Each row below holds a small network's activations on one input, seen along a few directions.
Each table varies a few parts of the input and shows all the possible inputs, shuffled.
Descriptions start from the smaller parts, as in this example, which fits no table here: one of 5 places around a ring, together with either a single point or one of 11 places around a ring or (one of 3 separate values, together with one of 6 places along a line).
Shared parts are said once, and a part with two or three values counts as separate values.
In the rows, zero is written as 128.

Other details of the inputs shift rows strongly along two fixed directions, in all tables alike. That doesn't count.

Table:
R1: [129 173 162 157 158  86 156 124 141 125 126 109 162  87]
R2: [150 105  61  86 144 191 124 114 117 156  99 151 127 159]
R3: [127 111  92  73 127 204 124  99 144 142 137 146 143 148]
R4: [144 169 134 168 136 137 137 119 154 154 154 169 165  64]
R5: [124 146 179 174 159 117 157 107 161 125 148 153 188  79]
R6: [144 154 151 190 173  91 155 132 142 138 107 164 184  91]
R7: [129 105  76  88 114 145 116 129 120 140 115 115 104 152]
R8: [130 124 167 117  75 100 107 138 113  99 165 113  68 131]
R9: [106 100 106  95 140 212 111 104 127 154 120 141 159 170]
R10: [107 116 186 134  92 108 107 146 104 100 153 100  89 140]
R11: [119 124 119 131 139 129 123 137 117 124  94 118 134 145]
R12: [123 100  78  96 159 205 126 124 111 160  78 142 147 176]
R13: [158 155 131 171 140  75 143 122 142 118 124 148 139  81]
R14: [ 91 104 157 127  87  64 118 171 103  83 133  69  59 170]
R15: [161 184 129 159 160  92 164 102 157 137 140 139 173  59]
R16: [138 130 151 131 112 120 126 110 143 122 155 146 121 119]
R17: [103 119  98 102 133 220 102 133 119 164 126 129 150 149]
R18: [145 106 148 105  81  68 105 164  98  76 142  87  32 167]
R19: [109 112 148 135 108  85 126 156 113 110 116  89  97 145]
R20: [124 124  89 123 125 113 131 128 134 132 128 133 120 127]
Each input here is: one of 2 separate values, together with either a single point or one of 4 places along a line or one of 5 places along a line.
The inputs of R7 and R19 match in every part but the choice among 2 separate values. If R8 is changed in the same way as R7 into R19, which row does it become?
Answer: R10
Which other rows does R14 become when the choice among 2 separate values takes its other values? List them by row number.
Answer: R20
Which other rows does R6 become when the choice among 2 separate values takes its other values? List them by row number.
Answer: R18

Table:
R21: [113 139  66 130 178 181 148 111 142 182  94 138 203 114]
R22: [131 117 135 107 111  71 134 141 119  97 136  83  69 145]
R23: [126 169 117 167 176 176 155  88 174 173 140 199 241  73]
R24: [121 109 181 119  80 112 104 128 113 100 161 109  72 138]
R25: [124 136 102  85 137 201 113 114 127 154 133 131 150 150]
R26: [140 142 123 139 110  66 127 141 127 108 143 108  89 104]
R27: [145 156 159 158 144  74 142 133 130 107 112 117 134 107]
R28: [122 124 139 114 116  80 124 141 114  86 123  72  86 147]
R29: [140 134 185 162 118 108 139 126 144 112 161 145 122  85]
R30: [150 126 161 165 139  73 153 139 138 113 132 143 115 108]
R31: [144 121 129 144 113 101 120 151 122 114 136 138  91 121]
R32: [ 92  83  81  79 123 206  96 136  94 157  93 111 123 199]
R33: [164 172 130 178 140  77 146 129 140 135 129 157 146  69]
R34: [116  81  73  63 134 210 103 134 102 130  89 115 113 204]
R35: [134 160 125 174 181 178 145  81 163 180 138 205 239  75]
R36: [113 100 102  80 128 222 103 124 122 145 138 135 130 173]
R37: [127 146 180 157 107  97 140 118 149 111 162 140 132  84]
R38: [126 154 178 148 117  76 133 130 142 102 175 101 118  94]
R39: [117 109 111  65  97 165 109 119 121 122 146  89  90 152]
R40: [106 114 110  91 116 155 112 154  96 133 103  84 100 177]
R41: [143 121  76 130 172 178 145  92 141 178  97 185 194 129]
R42: [143 123 105  97 130 132 135 129 115 130 111 118 109 156]
R43: [ 89 103 112 100 110 152 113 152 108 129 110  97 110 175]
R44: [137 144 151 165 100  54 129 148 133 102 146 133  97  98]
R45: [136 133 167 157 115  49 149 139 138 100 139 125 106 115]
R46: [137 158  98 172 190 148 162  94 165 162  92 188 240  84]
R47: [138 142 162 118 105 120 125 124 128 116 150 114 104 112]
R48: [136 134 167 171 138  75 132 126 125 106 118 133 138 112]
R49: [124  86  51  67 106 202  85 126  99 152 106 134  99 193]
R50: [107 104 164 137 109 102 119 172 106 105 126  92  80 151]
What do these inputs look like to the network?
Answer: one of 5 places along a line, together with either one of 2 separate values or one of 4 places along a line
The inputs of R33 and R49 match in every part but the place on the line of 5. If R27 is changed in the same way as R33 into R49, which row does it become?
Answer: R48
Which other rows does R44 become when the place on the line of 4 takes its other values? List them by row number.
Answer: R43, R45, R46
Start at R30 and move only the place on the line of 5, one step at a time. The first step leads to R41. Which rows follow, in order?
Answer: R45, R42, R22
